These are the activations of a small network on made-up records, seen along a few directions, one row for each record.
After each row come some of the record's fields: VON, BURE, DIS, LAZUV, SEK, BEZ.
A field that a record lacks is left out.
Other fields move the rows too, some of them a lot.
In the rows, 500 means zero.
Random noise pushes rows far along 15 fixed directions. That doesn't count. These rows show it; they differ only by the noise:
[383 279 570 563 543 639 604 511 440 537 182 402 390 443 511 478 498 507
 593 510 546 411 502 402 374 436 643 450 659 440 626 531]
[483 454 458 522 529 527 551 576 620 713 558 491 524 447 362 530 464 417
 371 587 556 490 430 580 404 483 558 459 465 305 592 717]
[649 503 425 582 473 567 544 504 396 656 710 391 462 632 549 457 522 395
 428 518 628 537 467 673 552 378 477 401 414 531 463 475]
[499 744 455 349 510 530 577 479 474 584 437 253 710 356 511 382 676 396
 467 343 653 419 611 377 313 414 573 546 625 594 692 523]
[660 639 411 711 536 592 256 354 508 576 475 539 587 482 317 387 476 436
 577 518 422 388 459 585 324 677 671 549 641 610 501 566]
[543 256 600 546 606 620 581 639 486 374 500 418 409 576 702 461 482 607
 515 635 602 531 619 767 509 529 367 502 522 674 430 460]
[340 431 441 465 599 493 424 466 454 476 569 375 715 422 422 574 445 575
 647 547 450 374 405 525 428 405 384 476 418 398 426 567]
[612 652 542 649 383 668 450 505 571 394 407 533 366 479 555 370 583 459
 477 486 449 522 524 567 750 595 564 479 432 569 592 409]
[526 237 494 474 589 534 634 637 240 444 632 289 475 590 777 450 565 417
 505 317 693 550 465 689 559 420 477 521 446 639 540 504]
[462 586 468 372 529 473 376 413 426 649 456 429 651 317 413 529 550 476
 493 333 520 395 544 406 422 525 572 567 552 420 609 442]
[591 429 425 594 595 528 516 505 530 548 733 571 413 651 342 572 485 526
 404 577 430 554 406 565 558 564 647 514 479 454 382 642]
[579 495 540 509 375 570 260 605 440 505 501 632 604 301 524 739 499 549
 573 323 667 627 335 449 529 411 499 466 594 457 375 480]
[623 817 644 561 254 465 473 496 462 539 511 617 515 437 689 614 493 506
 476 451 567 608 461 474 561 354 285 330 420 607 371 254]
[538 496 556 561 431 422 306 366 398 524 361 685 367 429 476 594 483 494
 520 390 360 461 575 460 650 683 563 516 501 481 571 286]
[490 631 548 456 455 620 524 514 767 591 332 650 479 308 326 475 574 407
 394 595 558 437 585 489 482 576 580 482 587 361 727 632]
[499 544 607 449 447 455 585 456 410 529 423 676 383 481 510 601 530 471
 463 389 508 523 486 354 526 531 605 486 593 520 534 402]
[710 647 574 652 485 689 365 557 651 601 519 579 473 419 481 473 499 579
 364 489 506 572 447 595 486 609 606 533 542 527 407 519]

[523 478 389 634 512 390 486 271 388 536 510 486 420 709 424 481 416 438
 579 678 354 422 622 538 540 456 439 384 474 537 457 371]	VON is zevus, BURE is laf
[362 463 382 332 455 485 655 638 505 550 655 417 549 606 450 435 388 521
 476 732 609 582 433 549 578 445 449 495 386 346 452 473]	VON is kol, BURE is riza, SEK is fiv
[235 566 318 242 643 363 502 474 524 314 701 360 850 397 393 452 549 452
 596 479 431 361 439 506 607 520 363 621 289 370 608 642]	VON is zevus, BURE is riza, SEK is fiv
[491 665 448 451 682 373 584 240 570 410 617 584 545 658 356 430 483 568
 470 708 262 370 695 519 424 613 436 553 526 640 387 450]	VON is kol, BURE is laf
[407 261 430 392 408 532 441 708 417 316 469 572 510 520 421 427 405 388
 668 564 686 577 411 627 524 667 601 620 681 567 590 601]	VON is kol, BURE is loz, DIS is seve, LAZUV is belab, BEZ is rud
[427 329 511 422 414 470 356 675 517 340 387 616 513 367 486 643 491 491
 612 541 614 555 535 536 578 582 450 526 577 460 611 524]	VON is zevus, BURE is loz, DIS is dipup, LAZUV is rero, BEZ is rud
[304 517 508 373 498 495 549 456 544 571 498 566 650 463 394 384 342 439
 607 745 527 306 445 662 391 512 301 464 416 369 561 496]	VON is zevus, BURE is loz, DIS is dipup, LAZUV is rero, BEZ is rud
[440 538 357 421 485 527 389 402 472 692 612 499 620 467 246 519 423 457
 524 559 499 420 393 463 470 424 544 470 481 281 474 496]	VON is kol, BURE is riza, SEK is fep
[509 448 492 570 447 475 351 553 474 559 252 448 494 452 425 549 377 603
 527 496 456 597 542 326 275 594 696 585 789 551 457 444]	VON is kol, BURE is riza, SEK is fep
[515 483 618 375 591 508 547 399 524 536 389 610 437 445 533 556 578 583
 479 510 562 424 683 439 440 524 433 494 601 539 507 366]	VON is kol, BURE is riza, SEK is fiv
[555 507 417 567 534 336 622 451 426 585 732 598 481 730 422 572 443 390
 466 608 506 535 401 555 348 488 530 432 526 571 414 637]	VON is kol, BURE is loz, DIS is dipup, LAZUV is rero, BEZ is rud
[584 544 474 543 538 721 479 419 600 520 414 377 471 397 586 400 685 473
 443 374 584 429 604 513 630 324 484 455 448 431 577 499]	BURE is loz, DIS is seve, LAZUV is belab, BEZ is rud
[418 335 512 347 461 514 648 570 425 479 526 457 246 598 493 496 551 532
 385 382 460 608 541 361 847 525 680 590 438 369 558 400]	VON is zevus, BURE is loz, DIS is seve, LAZUV is belab, BEZ is rud
[715 605 503 673 591 547 390 405 571 561 626 514 482 598 467 514 519 608
 465 592 429 476 560 578 382 527 495 472 540 639 315 510]	VON is zevus, BURE is loz, DIS is dipup, LAZUV is rero, BEZ is rud
[585 548 565 564 656 536 551 285 469 755 554 460 393 529 540 397 531 488
 318 326 373 368 499 524 446 508 580 516 401 443 491 468]	VON is kol, BURE is loz, DIS is seve, LAZUV is belab, BEZ is rud
[588 719 408 529 432 613 526 566 738 645 517 343 552 517 252 369 543 503
 409 733 541 524 598 449 349 490 631 497 618 494 529 637]	VON is zevus, BURE is loz, DIS is seve, LAZUV is belab, BEZ is vezu
[399 318 600 455 615 469 450 412 394 459 413 605 494 410 550 711 494 647
 596 357 442 446 463 367 458 453 474 497 549 431 411 436]	VON is kol, BURE is riza, SEK is fep
[500 437 467 350 448 511 508 604 544 558 485 414 456 485 479 460 542 455
 447 678 663 494 748 632 563 545 416 499 522 480 677 408]	VON is zevus, BURE is loz, DIS is dipup, LAZUV is rero, BEZ is rud
[472 516 402 540 330 366 335 565 462 382 526 431 562 523 530 532 423 503
 590 525 453 594 559 520 629 524 374 508 409 519 474 419]	BURE is loz, DIS is dipup, LAZUV is rero, BEZ is rud
[453 591 349 414 523 340 530 526 425 572 590 267 742 463 470 334 569 279
 546 385 574 391 522 546 273 539 506 578 475 588 754 656]	VON is zevus, BURE is loz, LAZUV is rero, BEZ is vezu
[393 383 458 384 593 504 540 497 444 494 447 328 520 500 499 453 476 598
 536 585 488 445 603 489 496 504 481 543 483 457 520 410]	VON is kol, BURE is riza, SEK is fiv
[335 380 809 311 562 441 712 518 381 595 287 697 405 381 673 536 417 520
 469 409 574 406 498 471 325 545 425 521 583 511 568 361]	VON is zevus, BURE is loz, DIS is seve, LAZUV is belab, BEZ is vezu
[549 663 451 539 349 426 397 527 339 452 515 294 572 594 622 410 428 584
 573 496 482 589 536 472 521 503 425 535 482 701 373 237]	VON is zevus, BURE is loz, DIS is seve, LAZUV is belab, BEZ is rud
[520 534 624 611 464 718 455 512 506 471 401 665 533 452 497 383 410 430
 653 540 590 415 266 609 342 526 543 486 629 590 448 577]	VON is zevus, BURE is loz, DIS is dipup, LAZUV is belab, BEZ is rud
[585 739 545 639 501 527 668 479 514 598 534 387 505 531 693 305 552 430
 376 340 487 519 333 481 434 448 561 471 348 550 514 538]	VON is kol, BURE is riza, SEK is fiv
[569 173 416 506 621 554 345 587 518 616 695 653 436 495 383 675 448 574
 444 484 551 565 378 638 580 572 582 554 480 280 393 667]	VON is zevus, BURE is riza, LAZUV is rero, BEZ is rud
[627 439 395 490 556 693 350 503 562 541 598 354 448 563 359 376 550 580
 463 603 505 465 658 644 628 604 593 589 522 503 472 439]	VON is kol, BURE is loz, DIS is dipup, LAZUV is belab, BEZ is rud
[359 657 503 548 366 476 611 436 462 657 352 337 432 598 448 214 342 420
 515 700 352 369 495 501 462 555 494 455 359 431 636 330]	VON is zevus, BURE is loz, DIS is seve, LAZUV is belab, BEZ is rud
[520 763 374 553 346 436 426 446 463 571 513 357 601 623 362 322 385 464
 568 676 447 483 534 476 369 548 509 499 538 625 458 396]	VON is kol, BURE is loz, DIS is seve, LAZUV is belab, BEZ is rud
[393 401 509 366 356 506 564 662 498 590 431 521 495 450 467 529 426 472
 480 549 682 580 478 458 477 433 510 495 594 384 550 514]	VON is zevus, BURE is loz, DIS is dipup, LAZUV is belab, BEZ is vezu
[433 565 488 528 523 455 512 471 650 429 349 557 542 449 340 485 476 447
 520 590 426 467 571 412 342 581 572 537 653 519 603 663]	BURE is riza, SEK is fep
[529 441 628 506 489 598 586 626 583 420 522 677 343 456 622 560 537 500
 386 420 520 594 379 560 717 520 514 475 423 450 524 528]	VON is zevus, BURE is riza, LAZUV is rero, BEZ is rud
[370 482 441 411 481 288 508 466 503 336 657 642 544 622 406 649 428 562
 599 673 409 522 503 482 567 509 324 481 431 492 357 494]	VON is kol, BURE is loz, DIS is seve, LAZUV is belab, BEZ is rud

Here are new rows. What are their fields?
[372 414 529 484 569 464 502 521 515 456 471 414 602 422 547 529 471 571
 559 471 447 459 477 498 452 451 402 519 450 462 468 561]	VON is zevus, BURE is loz, DIS is seve, LAZUV is belab, BEZ is vezu
[585 188 447 756 455 597 328 612 508 504 421 582 407 574 473 566 321 487
 619 719 574 591 399 724 430 524 503 408 615 496 417 580]	VON is kol, BURE is riza, SEK is fep
[523 451 461 428 456 519 265 531 490 493 629 484 532 429 429 653 492 610
 500 442 494 585 514 504 730 485 461 521 426 378 396 383]	VON is kol, BURE is riza, SEK is fep
[535 524 523 636 423 474 443 453 339 497 405 555 496 515 637 437 390 369
 551 431 456 522 367 586 505 517 483 463 497 581 506 393]	VON is zevus, BURE is laf
[452 565 571 480 549 576 510 599 576 429 613 606 606 488 409 498 377 609
 500 541 470 569 274 508 403 579 563 588 556 511 312 617]	VON is kol, BURE is riza, SEK is fep
[417 410 657 349 557 714 656 563 521 660 435 624 380 484 428 346 431 504
 441 630 626 413 442 605 432 597 594 553 595 409 556 453]	VON is zevus, BURE is loz, DIS is seve, LAZUV is belab, BEZ is vezu
[465 309 260 406 551 485 366 321 299 349 529 656 504 531 347 535 603 298
 717 431 580 406 482 515 721 547 614 524 577 450 651 512]	VON is kol, BURE is riza, SEK is fiv
[473 577 414 326 563 433 295 359 481 621 432 384 599 318 468 528 589 637
 451 358 432 425 688 355 604 570 534 612 432 327 572 265]	VON is kol, BURE is riza, SEK is fiv
[300 279 452 443 558 498 583 388 447 609 437 388 440 476 458 465 485 418
 506 477 435 338 521 519 634 380 435 441 309 221 653 509]	VON is kol, BURE is loz, DIS is seve, LAZUV is belab, BEZ is rud
[595 504 356 595 502 562 382 313 498 420 513 435 395 616 369 399 599 449
 561 526 378 422 652 517 709 540 579 505 480 541 538 444]	VON is kol, BURE is loz, DIS is seve, LAZUV is belab, BEZ is rud
[414 556 444 486 430 319 618 531 474 523 554 480 523 584 528 518 452 440
 506 612 462 524 470 465 479 486 409 439 357 462 558 502]	VON is zevus, BURE is riza, SEK is fiv
[437 378 359 667 592 374 531 540 426 315 705 320 487 802 411 474 406 606
 617 721 248 520 436 574 526 603 532 536 370 598 359 586]	VON is zevus, BURE is loz, DIS is dipup, LAZUV is rero, BEZ is vezu
[578 504 477 665 565 435 419 321 453 553 444 535 496 568 538 402 433 450
 588 564 418 372 548 624 353 595 433 468 525 612 482 438]	VON is zevus, BURE is riza, LAZUV is rero, BEZ is rud
[528 445 471 402 681 587 436 435 513 533 566 439 641 443 499 556 544 648
 563 539 597 421 569 523 342 441 446 524 597 532 374 499]	VON is kol, BURE is riza, SEK is fiv
[552 608 440 462 572 487 361 411 527 586 595 391 680 431 408 508 541 522
 507 517 514 408 602 530 389 465 406 500 500 509 484 484]	VON is zevus, BURE is riza, SEK is fep
[360 515 506 423 461 454 575 353 363 588 454 560 531 550 416 415 417 433
 641 481 500 374 406 392 363 459 530 492 553 460 483 437]	VON is kol, BURE is loz, DIS is seve, LAZUV is belab, BEZ is rud
